Each row below holds a small network's activations on one input, seen along a few directions.
In each table, some parts of the input vary, and every possible input appears once, in random order.
A made-up example of a description, with smaller parts first: one of 6 places along a line, together with either a single point or one of 11 places along a line or (one of 2 separate values, together with one of 8 places around a ring).
Shared parts are said once, and a part with two or three values counts as separate values.
In the rows, zero is written as 128.

Other details of the inputs shift rows strongly along two fixed directions, in all tables alike. That doesn't count.

A family of inputs:
R1: [163 112  82 125 141 121 139 185 148 119 175]
R2: [162 115  88 132 142 124 138 189 151 130 174]
R3: [133  99 152 142 138 101 113  60 144 137  63]
R4: [152 134 142 117 106 114 196 134 166  71 151]
R5: [ 82 197 144 129 138 174  60 169  24 151 151]
R6: [ 61 224 129 125 103 171  72 155  44 147 120]
R7: [ 84 225 114 125 114 148  27 137  49 141 145]
R8: [133 110  93 124 110 140 172 184 144 114 191]
R9: [154 108  83 122 136 129 162 175 149 116 185]
R10: [159 100  87 105 120 114 158 178 145 102 176]
R11: [157  98  95 124 118 123 154 185 152 115 173]
R12: [ 70 194 157 123 118 178  74 166  23 148 151]
R13: [125 100 157 146 139 104 108  69 146 141  60]
R14: [133 116 135 142 148 112  89  69 156 145  91]
R15: [ 72 190 157  98 104 164  76 161  13 129 149]
R16: [157 115  93 138 143 125 134 193 154 135 173]
R17: [152  98 101 132 118 125 150 191 154 121 171]
R18: [116 103 178 136 135 115 134  67 140 151  38]
R19: [117 121 161 129 125 117 135  81 126 144  61]
R20: [166 117  81 116 143 117 140 183 144 118 176]
R21: [157  95  88 115 118 119 157 181 149 103 175]
R22: [180 120 156 146 118 154 182 128 183 102 121]
R23: [112 122 141 133 137 126 132  74 134 138  77]
R24: [147  97 101  99 104 119 182 169 150 103 182]
R25: [126 118 139 145 148 114  85  75 158 149  88]
R26: [126 101 167 127 137 102 143  47 134 139  47]
R27: [124 105 149 131 149 112 141  47 145 137  68]
R28: [114 113 147 147 151 130 106  71 158 152  74]
R29: [131 104 163 122 139  94 146  42 132 136  56]
R30: [139 111 109 117  96 137 168 188 143 118 183]
R31: [135 101 112 141 116 143 170 183 161 133 176]
R32: [145 108  98 145 135 140 153 186 158 136 178]
R33: [ 69 243 181  89 101 130 103 143  25  80 149]
R34: [124 110 138 139 152 121 112  55 151 141  82]
R35: [150 104  85 132 134 134 160 178 153 118 183]
R36: [142 100  93 116 117 129 182 170 154 110 188]
R37: [130 113 135 135 153 116 114  51 149 139  89]
R38: [141 103 144 133 141  89 117  48 137 128  75]
R39: [108 107 163 144 145 131 129  71 152 152  51]
R40: [135  99 147 138 140  94 115  52 140 130  68]
R41: [142 121 130 134 149 103  92  59 148 138 101]
R42: [ 68 224 120 129 113 169  48 146  52 149 133]
R43: [140  97 119 127 102 134 171 183 158 126 172]
R44: [ 96 240 179 119  98 178  91 153  34 103 137]
Description of these inputs: one of 4 places along a line, together with either a single point or (one of 2 separate values, together with one of 5 places around a ring).
Question: The inputs of R32 and R9 match in every part but the place on the line of 4. If R13 is changed in the same way as R32 into R9, which row does it become?
Answer: R38
Question: The inputs of R41 and R7 match in every part but the place on the line of 4. If R29 is changed in the same way as R41 into R7, which row does it become?
Answer: R26
Question: Which other rows does R10 become when the place on the line of 4 takes its other values? List them by row number.
Answer: R11, R17, R21
Question: List by row number the other rows that have the place on the line of 4 in common with R3.
Answer: R2, R5, R6, R11, R12, R14, R19, R30, R42, R44

A family of inputs:
R45: [127 129 125 128 126 125 130 123 131 128 125]
R46: [131 123 129 129 133 129 126 128 129 130 129]
R47: [128 123 132 130 130 131 132 129 129 130 126]
R48: [127 124 127 128 128 128 129 126 130 130 127]
R49: [131 129 126 129 128 125 126 124 132 127 125]
R50: [127 128 130 130 126 128 131 126 132 129 124]
R51: [128 122 128 128 130 129 129 128 128 131 127]
R52: [129 131 128 129 127 127 129 124 133 127 125]
R53: [127 128 130 130 126 129 132 125 132 129 125]
R54: [130 125 128 129 132 128 126 126 130 129 129]
R55: [130 124 131 130 132 131 129 129 129 130 128]
R56: [130 126 130 130 130 129 128 127 131 129 127]
R57: [130 122 127 128 134 127 126 127 128 130 129]
R58: [130 124 126 128 131 124 125 126 129 130 128]
R59: [123 127 140 128 138 127 114 110 116 134 114]
R60: [127 125 131 130 127 129 131 128 131 130 125]
R61: [127 130 128 129 125 128 132 124 132 128 124]
R62: [129 126 125 128 130 124 126 124 130 128 128]
R63: [130 127 127 129 130 126 126 125 131 128 127]
R64: [127 126 126 128 127 126 129 124 131 129 126]
R65: [127 130 128 129 124 127 131 125 132 128 123]
R66: [130 128 124 128 128 122 126 123 131 127 125]
R67: [128 121 129 128 130 128 129 129 128 131 127]
R68: [130 123 148 118 127 130 147 129 119 114 132]
R69: [129 128 129 130 128 128 128 126 132 128 126]
R70: [128 123 132 130 129 130 131 130 129 130 125]
R71: [127 126 126 128 126 126 128 125 131 129 125]
R72: [147 134  69 127 102 131 158 202 158 113 195]
R73: [131 121 127 128 133 126 125 128 128 131 128]
R74: [129 128 124 128 129 123 126 123 131 127 126]
R75: [127 128 125 128 125 125 129 124 131 128 124]
R76: [127 124 127 128 128 127 128 126 130 130 126]
R77: [127 126 131 130 128 130 132 127 131 129 126]
R78: [130 130 126 129 129 126 127 123 132 126 126]
R79: [ 91 197 149 110 107 156  95 168  39 120 151]
R80: [131 125 128 129 131 127 125 126 130 129 128]
R81: [129 126 125 128 130 123 125 125 130 128 127]
R82: [130 130 128 129 127 127 128 125 133 127 124]
R83: [129 128 129 130 129 128 129 125 132 128 127]
R84: [129 126 130 130 130 129 129 127 131 129 128]
R85: [123 130 141 129 136 128 115 110 118 132 114]
R86: [130 123 131 130 132 130 128 130 129 130 127]
Question: What is each input in this table made of?
Answer: one of 2 separate values, together with either a single point or (one of 4 places along a line, together with one of 5 places around a ring)
Question: The inputs of R60 and R77 match in every part but the choice among 2 separate values. If R75 is changed in the same way as R60 into R77, which row does it become?
Answer: R45
Question: The inputs of R57 and R73 match in every part but the choice among 2 separate values. If R48 is changed in the same way as R57 into R73, which row does it become?
Answer: R76
Question: Which other rows does R55 become when the place on the line of 4 takes its other values? List them by row number.
Answer: R52, R83, R84
Question: Which other rows does R85 become when the choice among 2 separate values takes its other values? List them by row number.
Answer: R63
